[[-0.10 -1.11 -1.22 -1.77 -1.56  0.83]
 [ 0.07 -0.29 -0.21 -0.53 -0.29 -0.01]
 [ 0.25 -1.51 -2.34 -4.40 -5.83  3.16]
 [ 0.08 -0.79 -0.89 -1.54 -1.55  0.80]
 [-0.12 -0.41 -0.55 -1.22 -1.34  0.86]] 0.07

[[ 1.73 -0.28  5.69 -1.36  1.66 -4.79  2.57 -3.45  2.30]
 [ 5.42 -0.80  3.94 -2.78  0.64 -5.27  1.68 -2.25  0.34]
 [ 5.10  2.59  5.10  1.33 -0.30 -4.43  7.23 -0.28 -1.54]
 [ 4.95  0.38 -0.75 -3.08 -1.86  1.54 -2.77 -1.10 -2.09]
 [ 1.17  1.77  4.91 -2.68 -1.19 -1.53  2.24 -1.96 -0.32]
 [-0.19  1.70  4.10 -0.32  2.80 -2.89  0.60 -2.10 -1.45]
 [ 0.93  1.63  4.05 -2.57 -1.04 -2.42  2.85 -2.29  2.30]
 [-1.49  1.90  1.69 -0.41  1.68 -4.22  1.30 -3.08  1.70]
 [ 1.56  1.13  3.61 -1.17 -0.24 -1.67  2.17 -0.95  0.60]
 [-0.44  3.77  2.26 -3.29 -3.14  0.29  1.23 -3.52  1.26]] 5.42

[[-2.20  1.02  1.45  1.18  2.31 -0.53  1.22  3.83  0.53  0.36  0.30  4.37
   1.16 -2.66  1.71  1.86]
 [-2.68 -2.30  0.82 -5.58 -2.85 -2.73 -3.50 -3.17 -0.06  1.88  1.96  1.50
   1.41 -3.56  5.77  3.21]
 [-0.54 -1.95 -1.21 -1.31  3.03  3.40  2.60  3.54  1.48  2.17  0.84 -0.87
  -1.34  0.60 -1.57 -1.85]
 [ 2.28  0.92 -1.15  2.13 -2.80 -0.43 -0.19 -0.69 -0.19 -0.55 -0.38 -0.46
  -0.68  3.23 -0.69  1.09]
 [ 1.05 -2.62 -4.82  0.46 -1.79  2.60 -4.15  1.08 -3.99  0.35 -0.45 -1.26
  -4.12 -2.79 -1.74  0.01]
 [-2.10 -2.28  1.17 -4.56 -0.95 -1.77  0.59 -0.21  1.21  0.82  0.13  1.14
  -0.43 -0.22  0.94 -1.41]] -2.68

[[ 2.09 -0.03 -5.07 -4.74 -4.77  0.19]
 [-0.88  0.27 -0.45  0.32 -0.81 -1.25]
 [-0.38  0.10 -2.45  2.55  5.54 -3.37]
 [-1.33  5.00 -1.22  3.00  6.64 -5.15]
 [ 3.61 -3.03 -5.86 -0.76 -1.55  1.81]] -0.88

[[-0.50  1.84 -0.99 -4.66  4.03  1.35]
 [ 0.72 -2.76  1.09  0.99  1.04  2.46]
 [-0.63  7.32 -5.13 -5.08  4.08  2.11]
 [-2.17  3.53  0.95 -5.78  5.63  5.13]
 [ 1.30 -2.13 -1.01 -1.21 -0.07  2.82]
 [-1.60  0.65  1.51 -0.62  5.17  0.69]
 [-0.32  1.13 -2.02 -3.33  2.95 -0.26]
 [-2.66  5.69  1.05 -6.35  4.75  5.37]
 [ 2.61  3.76 -4.36  0.75  2.99 -3.38]
 [-3.18  2.97  2.52 -4.67  5.96  4.14]] 0.72

[[ 3.03  0.99 -0.34 -7.31  6.74  6.37  4.77  6.76  5.15  7.06 -1.80  4.01
  -1.60  0.45  5.20  5.40]
 [ 5.02  6.99 -4.53  0.96  2.37 -1.45 -2.37 -5.96  3.02  2.03 -0.49 -6.23
  -2.78  4.18  5.08 -0.96]
 [ 0.91  4.11  2.62  0.13  1.62 -5.36 -3.14 -3.57  0.62 -6.96  1.40 -2.08
  -2.62 -0.66  1.74 -1.30]
 [ 1.91  1.26 -3.52  2.16 -6.79  2.81  3.92  2.98 -2.93 -2.95  1.78  1.65
   2.25 -0.02 -1.37 -1.85]
 [ 4.53  4.96 -2.43 -5.61  6.28  0.43 -0.08 -6.15  5.86  2.18 -0.86 -1.16
  -2.28  1.79  5.05  3.23]
 [ 2.90  2.89 -6.15 -3.14  3.30  1.85 -4.55  4.62  0.27  2.75 -3.88 -0.27
   0.60 -1.24  3.71 -0.29]
 [ 2.83  2.67  1.27  3.93  4.11 -4.17 -2.54  5.08  2.03  3.08  0.34 -4.15
  -3.64  4.82  6.23  4.58]
 [-0.45 -2.73 -0.74 -1.93 -1.64  6.10  3.12 -5.50 -0.80 -2.83 -1.32  1.08
   1.25 -4.41  1.43  2.95]] 5.02

[[ 5.25  3.41 -3.07  1.23 -6.13  0.71 -0.38  0.07]
 [ 1.25  1.34 -2.96 -0.37  4.37 -0.82 -0.72  4.89]
 [ 2.48  5.01 -5.55 -0.49 -2.94 -3.64 -1.21  4.05]
 [ 0.67  0.84  1.80 -0.10  2.07 -0.26 -1.14  0.37]
 [-0.06 -3.41 -6.11  0.78  0.17 -0.46  1.08  2.17]
 [ 1.20  0.33  2.81  0.77  0.56  2.48 -1.27 -2.10]
 [ 1.00  7.11 -4.44  1.60 -0.82 -3.52  3.76  5.33]
 [-1.02  3.85 -3.19 -0.86 -0.93  1.43  4.76  0.00]] 1.25

[[-1.20 -0.11 -2.39 -0.21  2.81 -2.88  2.28  1.55 -4.09  0.22]
 [-0.26 -0.29 -3.07 -3.24 -0.98 -3.17 -3.97 -5.01  1.38 -3.05]
 [ 0.29 -1.22 -4.50 -5.60  1.22 -2.84 -3.86 -4.38  0.42 -1.88]
 [-5.64  1.32 -1.00  0.43 -4.24 -2.08 -0.98 -4.13 -4.65 -3.23]
 [ 0.67 -2.93 -0.09  1.15 -0.22 -2.57 -4.10  0.42 -1.08  0.34]] -0.26
---
[[ 2.36  0.45 -2.76 -2.01 -2.64  5.03 -6.10]
 [-3.24 -1.02  3.69  2.38 -2.98 -3.43 -1.45]
 [ 4.57  1.01 -1.24  0.52 -1.52  1.51 -0.91]]: 5.03

[ 2.28  5.59  1.64 -0.74  1.79  2.36]: 1.79

[[ 2.50 -6.68 -2.30  2.81]
 [ 2.51 -6.68 -2.33  2.81]
 [ 2.10 -6.64 -1.70  2.73]]: -2.30

[-0.12 -3.69  2.12 -5.78 -0.76 -1.61 -2.63]: -1.61

[-3.48  5.61 -6.67 -4.04 -1.90 -1.81]: -1.90

[ 0.40  7.63  6.20 -0.80 -0.92 -1.03]: -0.92

[[ 4.92  7.45  0.31  7.45 -0.64 -1.26 -5.29]
 [-0.77 -1.93 -2.85 -1.93  4.21  1.90  2.78]]: -1.26
---
0.82	0.07	-7.74	-3.72	-5.76 >> -7.74, 0.82

6.36	4.86	6.97	7.46	-0.53	3.56	-5.44 >> 7.46, 7.46

5.71	7.49	-6.26	5.30	-0.13	0.88	-2.54 >> 5.30, 7.49

3.05	2.38	5.20	1.56	5.36	6.76	4.04 >> 1.56, 6.76

3.54	0.19	3.37	-4.68	1.67
5.72	5.14	7.51	-6.25	4.45
2.68	2.90	4.81	-2.09	3.68
>> 7.51, 7.51

-1.35	6.90	-5.83	2.74	-1.62	2.93	3.83 >> 2.74, 6.90
---
[[559 580 583 671 418 710 440 506 471 371 609 411 493]
 [624 413 146 440 795 507 624 556 430 570 293 661 299]
 [458 497 265 459 558 672 500 627 630 690 607 393 751]
 [727 499 522 469 388 579 359 349 518 616 145 481 746]
 [468 480 619 554 579 605 663 882 585 669 517 522 565]
 [574 595 506 456 467 508 516 619 580 664 634 828 527]
 [517 561 400 780 500 689 490 482 366 257 477 596 546]
 [465 592 666 540 521 394 482 428 531 471 566 502 465]] 559

[[184 166  86 179 134 157 113 202 141]
 [189 197  86 202 179 188 127 207 150]
 [116  66 212  43  42 136  96  30 115]
 [198 151  87 189  99 152  61 186 118]
 [ 81 130  96  94 165 103 122 120  99]
 [141 110 175 147 115 185 226 111 188]
 [ 51  65 136 102 112  56 247  58 156]
 [156 181  32 168 173 132 119 232 129]
 [142 102 185 141  78 177 209  91 210]
 [141  84 174 122  72 110 140  60 115]] 184

[[ 7 46 44 35 58 41 50 27 38 41 34 34 40]
 [42 31 36 34 37 24 44 40 19 54 38 32 34]
 [50 34 28 36 26 57 25 36 28 38 25 41 33]
 [ 9 34 37 35 53 43 45 37 13 48 38 46 36]
 [31 37 38 36 47 45 44 30 50 44 22 38 25]
 [44 36 29 32 26 34 33 28 23 25 38 34 32]
 [45 53 42 35 25 17 34 41 53 15 23 30 31]
 [53 44 36 37 39 51 39 38 30 30 30 35 34]
 [26 44 37 36 42 50 40 27 10 29 52 34 34]
 [ 3 30 48 38 34 36 38 26 41 70 35 44 40]
 [36 32 32 39 37 45 42 48 80 55 22 63 36]
 [35 40 39 30 38 21 38 39 32 53 25 47 40]] 7

[[757 412 422 829 547 471 246 839 670 333 829 411 483 345]
 [491 814 485 570 624 565 748 779 324 284 473 820 799 773]
 [644 979 733 636 717 807 856 464 392 403 419 456 744 382]
 [565 364 615 665 609 580 732 349 821 768 491 781 816 274]
 [825 190 650 818 993 598 739 362 403 394 721 709 476 520]
 [599 712 662 590 567 624 561 423 383 705 532 306 288 860]
 [529 268 621 573 535 708 601 790 735 383 317 452 972 262]] 757

[[ 104 -116  124 -168 -331    1   46]
 [ 210  212 -711   52  129  130 -195]
 [ 327  327   72   65  422  438 -126]
 [  75   96  129 -111   98  117   21]
 [ 143 -294 -243 -115  -78 -475   45]
 [  19  509  331  176  335  406  -67]
 [ 335  101  -44   46  103  259 -132]
 [  46  175  264 -173  147  276   86]
 [ 213  340 -243  100  220  159 -159]
 [  24 -453 -658 -122 -342 -274  -42]
 [ 419   82  -13  -77  280  366  -86]
 [  37  336   73  183  108  231 -130]] 104
---
[[-2.76 -2.90 -3.58 -4.72  1.16]
 [-1.29 -2.25 -2.47 -1.97 -0.99]
 [-5.48  2.08  1.34  0.58  1.04]] gives -0.99

[[ 5.52 -0.09 -1.33  1.54  1.18 -3.12]
 [-3.98 -1.12  1.55 -0.95 -0.12  1.53]] gives 1.53

[[-5.56 -5.71 -2.91  3.03 -3.61]
 [-2.45  5.06  3.73  2.48  1.54]] gives 1.54

[[-6.44 -3.90 -0.14  2.63 -4.67 -2.32]
 [-5.48 -2.25 -0.34  3.94 -4.66 -0.72]] gives -0.72

[[-0.81  4.63 -7.34  4.60 -1.42]
 [-0.91  3.24 -3.71  5.14 -6.47]] gives -6.47

[[-1.87 -2.78  5.67 -3.22  3.69  6.16 -3.99]
 [-5.49 -5.40  4.75  6.73  3.94 -4.69  5.02]
 [-5.68 -6.01 -4.61  4.98  0.56  1.80  3.77]] gives 5.02
---
[-1.06 -4.52  6.92 -2.73  2.21 -3.84 -3.48] -> -2.73

[-0.10  2.78 -1.54  5.37 -5.63  4.36] -> 5.37

[-6.99 -2.09  6.15  3.19] -> 3.19

[[-2.06 -0.83  1.46  0.94 -2.13]
 [-4.16 -5.11  4.49  1.02 -7.28]
 [-1.24 -2.18 -0.37 -1.23 -1.97]] -> 0.94

[ 6.46 -2.03 -0.64  1.56] -> 1.56

[-0.67  0.66 -5.60  0.75] -> 0.75

[-2.48 -5.49  4.32  4.83] -> 4.83
